A small network was shown many inputs. Here are its activations along a few directions, one row for each input.
Each table varies a few parts of the input and shows all the possible inputs, shuffled.
Descriptions start from the smaller parts, as in this example, which fits no table here: one of 8 places around a ring, together with either a single point or one of 11 places around a ring or (one of 3 separate values, together with one of 6 places along a line).
Shared parts are said once, and a part with two or three values counts as separate values.
In the rows, zero is written as 100.

Other details of the inputs vary at random and push rows far along two fixed directions, the same in every table; ignore that.

Table:
row 1: 120,82,109,104,100,97,89,107,89,97,103,86,110,90
row 2: 95,106,93,109,101,107,112,99,99,95,97,108,103,105
row 3: 90,103,95,102,97,102,109,99,103,98,87,107,96,102
row 4: 95,110,93,105,97,108,109,97,102,96,106,104,100,108
row 5: 95,113,93,104,98,108,107,97,101,98,107,106,98,105
row 6: 95,111,90,98,103,96,104,98,105,101,99,104,91,114
row 7: 95,107,92,105,99,110,110,95,103,94,103,104,99,108
row 8: 82,113,90,107,96,100,110,98,103,103,90,115,93,100
row 9: 93,113,95,105,101,106,106,99,100,99,108,104,96,106
row 10: 145,150,128,23,94,144,124,141,118,101,105,85,102,136
row 11: 90,105,95,101,93,102,104,96,107,100,97,105,92,104
row 12: 138,97,124,79,104,109,91,124,91,100,108,77,110,99
row 13: 90,106,95,103,95,100,108,101,102,101,90,108,96,101
row 14: 86,113,85,105,104,93,113,97,102,104,94,112,91,113
row 15: 114,80,114,100,100,89,80,108,92,105,96,84,99,84
row 16: 88,107,97,98,99,98,103,96,106,103,97,111,99,98
row 17: 88,86,97,117,98,88,86,90,99,105,100,99,89,88
row 18: 92,105,94,103,104,106,110,94,102,95,102,108,107,106
row 19: 140,75,122,92,101,98,78,116,85,99,107,74,113,84
row 20: 82,116,92,108,105,102,111,94,101,101,106,114,101,106
row 21: 87,78,96,113,100,87,90,86,100,98,94,104,100,86
row 22: 115,75,114,93,99,90,81,102,98,101,99,86,107,86
row 23: 92,111,95,102,103,104,107,97,101,100,106,110,106,103
row 24: 120,61,109,104,108,73,69,94,88,104,102,77,104,83
row 25: 85,85,99,114,103,83,87,90,99,105,98,103,96,84
row 26: 81,108,89,105,95,105,111,90,109,97,94,111,90,107
row 27: 109,85,105,103,102,96,91,99,94,98,107,93,112,92
Description of these inputs: one of 3 separate values, together with either a single point or (one of 2 separate values, together with one of 4 places along a line).
Question: Changing only the choice among 3 separate values turns row 8 into row 16. The same change can be made to row 15. Which row results?
Answer: row 25
Question: Which other rows does row 26 become when the choice among 2 separate values takes its other values? List them by row number.
Answer: row 7
Question: Which other rows does row 15 become when the choice among 2 separate values takes its other values? List them by row number.
Answer: row 12
Question: Which other rows does row 9 become when the place on the line of 4 takes its other values? List them by row number.
Answer: row 4, row 5, row 7

Table:
row 28: 32,136,57,131,93,87,138,81,112,105,63,154,79,122
row 29: 170,44,143,86,101,87,50,141,77,101,96,42,94,73
row 30: 89,58,106,103,98,68,72,75,102,106,102,98,100,76
row 31: 123,116,110,62,105,102,92,114,103,115,116,81,90,116
row 32: 41,82,82,137,96,65,103,67,107,111,68,139,100,72
row 33: 77,138,90,91,75,130,122,102,122,97,85,114,75,112
row 34: 103,74,103,132,93,68,76,105,82,115,81,95,85,78
row 35: 67,148,70,134,91,141,157,87,108,81,114,129,98,145
row 36: 129,79,118,70,114,71,73,107,93,114,97,77,114,102
row 37: 71,162,63,128,121,128,157,92,93,90,108,139,106,136
row 38: 58,193,61,88,92,132,156,96,132,103,97,137,60,160
row 39: 161,30,148,65,94,94,56,133,88,92,81,46,115,63
row 40: 119,133,107,68,83,124,117,125,105,109,95,96,78,124
row 41: 41,44,62,169,119,35,68,49,90,106,92,118,86,74
row 42: 165,103,114,76,117,117,90,124,82,95,143,77,141,108
row 43: 68,128,82,127,125,109,126,86,88,88,116,131,122,103
row 44: 62,159,73,123,105,143,163,98,97,82,92,146,112,117
row 45: 121,141,127,21,89,149,125,118,140,94,93,103,103,131
row 46: 137,141,116,37,106,125,102,122,118,105,118,77,86,138
row 47: 31,136,49,131,110,87,138,76,117,97,79,146,73,132
row 48: 166,64,146,86,117,119,77,123,71,90,117,66,146,66
row 49: 64,114,87,134,96,125,129,78,106,85,120,121,117,107
row 50: 161,82,129,51,86,121,84,122,111,89,93,62,94,111
row 51: 91,60,112,122,114,63,63,95,89,107,103,90,93,68
row 52: 85,93,75,149,88,109,108,92,83,82,114,124,127,78
row 53: 167,51,137,61,84,97,69,123,92,98,93,53,101,86
row 54: 62,170,62,121,100,140,165,89,113,84,123,130,98,161
row 55: 170,70,136,86,100,119,76,123,79,90,131,73,154,69
row 56: 166,44,130,99,112,101,62,105,75,92,147,37,133,90
row 57: 110,54,118,115,93,86,67,113,87,105,82,79,93,64
row 58: 76,71,85,140,121,58,70,84,88,110,104,98,82,84
row 59: 43,129,62,126,97,101,144,83,115,100,69,146,74,126
row 60: 104,137,117,52,97,114,110,117,113,111,111,100,93,117
row 61: 51,43,55,177,97,50,63,40,101,97,91,109,73,73
row 62: 186,64,128,96,98,116,72,131,67,87,129,62,139,83
row 63: 62,39,93,142,114,46,65,64,93,101,93,106,102,62
row 64: 83,164,78,98,108,131,145,103,107,87,133,138,130,127
row 65: 76,127,71,131,130,107,124,85,84,94,119,125,115,113
row 66: 46,60,60,191,110,43,73,64,83,107,91,112,68,70
row 67: 115,108,122,79,87,102,96,130,93,112,75,90,100,89
row 68: 104,16,108,125,79,68,53,82,90,100,80,80,98,46
row 69: 43,87,59,172,86,81,89,61,102,103,87,124,60,84
row 70: 130,175,103,12,94,142,154,134,129,101,98,99,88,167
row 71: 48,151,62,131,101,82,132,88,103,119,83,138,73,122
row 72: 60,116,96,115,96,85,108,94,104,116,79,125,95,82
row 73: 132,151,120,42,114,106,110,137,104,121,104,89,98,136
row 74: 150,89,141,44,86,107,92,139,99,104,73,71,117,94
row 75: 102,20,104,130,81,76,51,72,98,91,81,79,93,51
row 76: 157,77,127,43,107,102,67,111,110,96,113,55,103,111
row 77: 130,73,119,107,88,132,95,111,88,80,121,68,128,95
row 78: 145,92,134,76,108,127,96,114,93,85,140,62,136,108
row 79: 129,141,129,31,100,130,103,124,123,99,115,82,94,126
row 80: 69,62,75,129,104,56,76,59,97,109,102,106,88,85
row 81: 120,159,100,51,96,128,129,127,113,112,104,95,78,144
row 82: 128,137,133,16,86,138,130,125,130,102,93,100,107,124
row 83: 102,183,114,29,90,164,146,126,142,102,98,116,87,144
row 84: 186,68,120,94,108,106,71,125,69,91,139,57,140,88
row 85: 170,87,130,89,114,128,96,133,67,82,112,67,127,95
row 86: 29,41,75,170,102,53,80,52,101,100,74,132,93,51
row 87: 33,141,74,118,87,105,136,78,123,111,89,150,75,101
row 88: 69,27,102,164,106,53,50,75,85,108,89,98,93,34
row 89: 106,66,123,105,106,59,59,103,86,120,99,84,106,68
row 90: 62,118,82,113,77,106,118,92,108,106,82,120,77,92
row 91: 19,121,61,122,99,91,116,54,129,94,94,148,80,113
row 92: 114,180,124,4,104,128,149,138,128,107,91,113,113,153
row 93: 114,31,101,133,106,38,49,85,77,112,85,77,101,67
Question: Changing only one part turns row 47 into row 39. The same change can be made to row 93. Which row results?
Answer: row 74
Question: Changing only one part turns row 79 into row 83. The same change can be made to row 60. Which row results?
Answer: row 87
Question: What is each input in this table made of?
Answer: one of 6 places around a ring, together with either one of 3 separate values or (one of 2 separate values, together with one of 4 places along a line)
Question: Start at row 57 and move only the place on the ring of 6, one step at a time. The first step leads to row 88. Which rows follow, in order?
Answer: row 51, row 58, row 66, row 29
Question: Which other rows does row 82 become when the place on the line of 4 takes its other values? List them by row number.
Answer: row 32, row 45, row 86
Question: Which other rows does row 80 become when the place on the line of 4 takes its other values? List them by row number.
Answer: row 36, row 41, row 76
Question: List by row number the other rows that have the place on the ring of 6 in common with row 69.
Answer: row 28, row 29, row 34, row 35, row 40, row 50, row 53, row 59, row 62, row 85
